These are the activations of a small neural network, seen along a few directions. Each row is one input.
Each table varies a few parts of the input and shows all the possible inputs, shuffled.
A made-up example of a description, with smaller parts first: one of 4 places along a line, together with either a single point or one of 9 places along a line or (one of 2 separate values, together with one of 8 places around a ring).
Shared parts are said once, and a part with two or three values counts as separate values.
In the rows, zero is written as 128.

Other details of the inputs shift rows strongly along two fixed directions, in all tables alike. That doesn't count.

Table:
x1: [131 126 115 138 162 149 118  80 152 129 123 169]
x2: [ 82 131 123 101  56 130 143 162 119 133 152 130]
x3: [138 132 150 135 103 131 138 161 117 137 145  92]
x4: [ 79 177 114  82  47 127 165 140 118 145 153 133]
x5: [131 105 156 131  95 135 108 173  94 115 141 104]
x6: [162 101 144 149 164 100 100 140 133 117 127 110]
x7: [ 81 172  87  93 106 156 167  74 151 140 135 165]
x8: [ 80 130 123 100  55 132 146 165 115 127 151 120]
x9: [149 127 130 132 163 143 108  98 120 120 118 140]
x10: [166 134 148 139 158 114  88 119 114 128 124 137]
x11: [127 143 105 131 156 139 151  75 171 138 128 150]
x12: [125  99 151 133  97 116 114 179 113 121 145 109]
x13: [133 132 151 112  98  98 103 172  92 119 137 103]
x14: [137 110 118 136 164 124 105 100 149 126 123 164]
x15: [172 108 154 158 164 129 107 136 125 125 129 110]
x16: [102 126  99 117 144 134 145  87 165 127 125 158]
x17: [143 102 135 144 164 139 113 116 132 110 122 126]
x18: [146 100 126 170 165 129 112 156 107 130  75 146]
x19: [152 122 119 144 173 119 124  89 165 134 124 148]
x20: [129 123 111 133 159 138 118  85 155 130 124 171]
x21: [150 127 158 145  99 115 123 168 122 142 149 101]
x22: [164 103 151 151 166 119 104 139 123 116 126 100]
x23: [114 157 101  99 148 114 130  84 141 123 118 150]
x24: [162 137 143 136 164 124  98 107 116 126 120 134]
x25: [126 123 132 153 104 117 154 196 108 142  95 109]
x26: [166 112 150 146 153 113  80 135 116 125 129 143]
x27: [ 97 157  83 106 138 122 171  74 176 135 125 140]
x28: [ 77 171 123  76  47 144 169 146  98 136 146 102]
x29: [153 108 140 147 159 148 102 115 121 119 123 139]
x30: [124 125 148 114  91 130 116 164  90 118 138 101]
x31: [165  96 157 163 153 131  94 137 131 128 134 140]
x32: [125 103 153 130  93 125 103 177  99 116 142 108]
x33: [122 132 109 113 158 131 118  89 135 113 115 140]
x34: [120 126 141 113  87 111 110 168 103 125 143 121]
x35: [165 130 151 134 160 124  93 120 103 122 118 121]
x36: [161  97 151 149 158 141  91 132 109 111 122 122]
x37: [138 130 143 135  97 109 134 157 132 143 148 110]
x38: [130 114 155 142  90 146 128 167 115 133 152 120]
x39: [139  99 133 142 162 128 108 120 137 111 123 130]
x40: [ 83 169  84  97 125 156 194  74 164 138 129 122]
x41: [142 119 116 135 172 109 123  96 160 125 121 137]
x42: [ 73 166  77  83 103 138 169  80 157 137 134 167]
x43: [156  97 145 155 155 123  99 128 141 129 131 148]
x44: [122 146  87 147 173 126 172 103 154 140  68 141]
x45: [147 101 168 149 101 141 112 181 101 125 147 107]
x46: [ 87 127 123 109  61 130 157 156 137 142 155 136]
x47: [150 110 164 143 112 127 118 178 104 126 144  84]
x48: [144 129 122 136 176 126 131  98 146 121 118 111]
x49: [146 126 165 120 106 112  98 172  79 118 133  90]
x50: [150 138 120 123 169 103 102  96 136 124 118 152]
x51: [143 101 120 170 175 132 130 145 128 129  73 148]
x52: [ 88 145 112 124  70 131 163 182  85 145 101 127]
x53: [155 112 158 143  99  91 113 183 119 137 147  99]
x54: [139 109 129 141 164 151 124 105 136 115 122 131]
x55: [128 125 151 117  91 138 117 162  88 122 139 102]
x56: [118 156  90 134 167 121 150  99 116 136  67 155]
x57: [162 120 138 153 170 133 119 109 145 130 128 128]
x58: [113 145  94 116 156 118 155  82 167 126 121 128]
x59: [169 114 156 149 154 130  85 132 107 123 127 131]
x60: [106 130 131 116  87 120 148 159 125 127 147  96]
x61: [ 99 139 119 109  71 116 163 149 143 144 153 122]
x62: [ 72 169  75  91 119 138 193  74 172 132 130 126]
x63: [ 90 166  96  84 120 129 151  88 134 121 122 133]
x64: [ 99 145 103 116 120 165 154  87 147 133 133 159]
x65: [ 62 158 109  75  36 132 166 156 113 131 152 118]
x66: [144 142 113 140 177 139 142  74 164 135 121 136]
Description of these inputs: one of 6 places along a line, together with either a single point or one of 10 places around a ring.
- Changing only the place on the line of 6 turns x34 into x41. The same change can be made to x9. Which row results? => x15
- Changing only the place on the line of 6 turns x47 into x36. The same change can be made to x22. Which row results? => x5
- Change only the place on the line of 6 in x38. List by row number the other rows that result. => x24, x57, x59, x64, x66
- Change only the place on the ring of 10 in x63. List by row number the other rows that result. => x4, x10, x13, x23, x24, x28, x35, x49, x50
- List by row number the other rows that have the place on the line of 6 in common with x48. => x3, x21, x27, x37, x40, x44, x53, x58, x62, x66
- Change only the place on the line of 6 in x51. List by row number the other rows that result. => x18, x25, x44, x52, x56

Table:
x67: [180 127 166 155 133 100  83 194  58 124 109  92]
x68: [ 77 144  65 114 151 135 183  79 175 126 100 134]
x69: [175  84 181 146 109 121  65 186  95 112 159 117]
x70: [125 122 116 114 152 142 117  90 135 114 122 164]
x71: [ 99 162 123  90  79 131 157 144  97 134 135 105]
x72: [185  80 152 183 206 112  87 145 113 103  98  96]
x73: [141 123 119 128 172 105 105  96 126 126 102 157]
x74: [134  85 139 160 133 105 108 181 116 121 115 112]
x75: [ 84 154 114  82  69 166 163 110 134 130 161 128]
x76: [ 87 154  90 121  96 135 215 129 176 159 128 127]
x77: [179  84 183 161 104 120  63 179 105 128 182 112]
x78: [159  92 152 174 135 109 127 189 140 151 124 120]
x79: [145  98 151 170 102 136 139 188 132 152 126 122]
x80: [143 104 103 162 228 151 122  68 154 107  81 148]
x81: [155 114 156 166 116 122 159 178 127 141 130  94]
x82: [ 72 151 131  93  16 126 162 168 135 148 206 116]
x83: [176 106 173 140 124  83  72 190  78 124 121  93]
x84: [120 156 122 116  80 103 132 171  90 139 112 109]
x85: [182 116 134 172 227 118  66  98 115 116  67 172]
x86: [147 124 121 116 179 111 103  90 142 114 114 133]
x87: [ 97 127 152  96  20 115 136 201 106 129 184 108]
x88: [200 107 161 166 228 116  64  66 160 112 139 124]
x89: [118 142  90 117 189 145 128  46 150 122  91 188]
x90: [ 88 118  96 133 130 154 156 117 147 122 106 147]
x91: [131 141 117 105 163 135 126  82 134 115 122 127]
x92: [ 71 163 104  89  60 170 176  83 156 145 179 130]
x93: [163  88 177 139 117  91  72 187  86 116 141 113]
x94: [101 140 156  90  28 113 137 195 111 128 179  86]
x95: [ 88 173  71 106 136 124 159  75 141 138  87 175]
x96: [102 142 112  96 127 159 142  92 128 122 131 140]
x97: [ 78 167 108  87  85 156 165 119 107 138 128 134]
x98: [130 149 100 105 192 145 135  30 176 112 124 146]
x99: [144 148 119 145 187 139 108 103 107 124  84 153]
x100: [110 129 130 145  77 154 188 159 136 153 130 117]
x101: [ 94 168  96  97 131 132 159  54 194 134 164 143]
- Changing only one part turns x73 into x83. The same change can be made to x82. Which row results? => x101
- What is each input in this table made of? => one of 5 places around a ring, together with either one of 2 separate values or one of 5 places along a line
- Start at x86 and move only the place on the ring of 5, one step at a time. The first step leads to x91. Which rows follow, in order? => x96, x70, x93
- Change only the place on the ring of 5 in x76. List by row number the other rows that result. => x78, x79, x81, x100

Table:
x102: [150 130 104 137 197  99 119  80 131 121  82 154]
x103: [ 91 169  91  79 121 151 161  58 163 128 141 159]
x104: [ 94 144 117 104  90 146 151 132 119 124 140 118]
x105: [100 158 107 104 104 135 165 129 115 138 107 113]
x106: [172  94 163 157 147 119  98 144 126 128 145 113]
x107: [172 120 161 145 147 116  89 140 112 120 138 106]
x108: [ 98 140 108 119  96 123 168 145 149 141 140 120]
x109: [149 123 114 129 191 130  98  80 136 110 110 148]
x110: [ 98 154 113 111 106 137 171 137 122 140 107 111]
x111: [ 74 155  87  83 119 141 156  71 162 130 132 170]
x112: [160  97 152 175 151 133 100 154 114 125 104 136]
x113: [118 149 151 105  54 119 126 174  99 131 162  98]
x114: [162 114 145 159 171 109 117 154 119 127  95 112]
x115: [ 81 161  81 107 131 145 186  78 170 137 126 137]
x116: [ 97 148 127  91  80 123 137 126 137 136 154 138]
x117: [109 114 142 132  55 121 144 203 116 138 150 102]
x118: [153 135 121 133 187 106  97  73 153 121 118 152]
x119: [148 129 111 133 194 105 100  73 149 116 106 151]
x120: [ 89 172  71  91 128 137 176  75 136 136  96 144]
x121: [119 132 164 108  48 132 131 183  97 131 173  95]
x122: [151 107 126 144 191 144 112  77 148 114 118 147]
x123: [166  82 151 162 142 117  96 154 134 128 131 126]
x124: [164 119 148 137 148 109  84 139 107 114 125 111]
x125: [159  99 156 166 152 138  95 154 101 123 107 131]
x126: [161 102 161 132 139 122  79 151 104 111 138 126]
x127: [159  98 157 155 153 126  95 148 111 115 125 109]
x128: [134 149  84 123 218 141 132  25 171 116  98 155]
x129: [ 77 162  75  95 123 162 165  81 133 136 114 173]
x130: [105 129 148 124  54 145 134 198  76 137 139 114]
x131: [110 109 158 128  45 134 140 197 104 135 163  97]
x132: [ 95 150 118 110  94 139 162 131 130 133 139 108]
x133: [168 109 156 159 156 112 102 143 128 130 138 108]
x134: [170 105 148 161 156 104 104 148 139 135 137 118]
x135: [ 93 133 117 121  90 141 162 139 134 132 138 118]
x136: [163  95 144 177 149 125 101 159 126 128 102 145]
x137: [163  97 165 143 142 128  86 151 105 112 138 117]
x138: [ 73 159  78  90 121 135 159  74 156 128 124 162]
x139: [154 123 106 153 210 111 141  99 161 125  80 150]
x140: [105 140 130 107  85 147 158 125 133 134 159 118]
x141: [173  90 154 158 146 111  97 148 139 136 143 122]
x142: [ 84 144 110 110  87 133 143 142 109 140 127 157]
x143: [117 138 157 121  58 127 141 183 103 137 166  86]
- What is each input in this table made of? => one of 6 places along a line, together with either one of 2 separate values or one of 5 places around a ring
- Changing only the place on the line of 6 turns x117 into x109. The same change can be made to x136. Which row results? => x129
- List by row number the other rows that have the place on the line of 6 in common with x143. => x110, x122, x125, x127, x132, x140
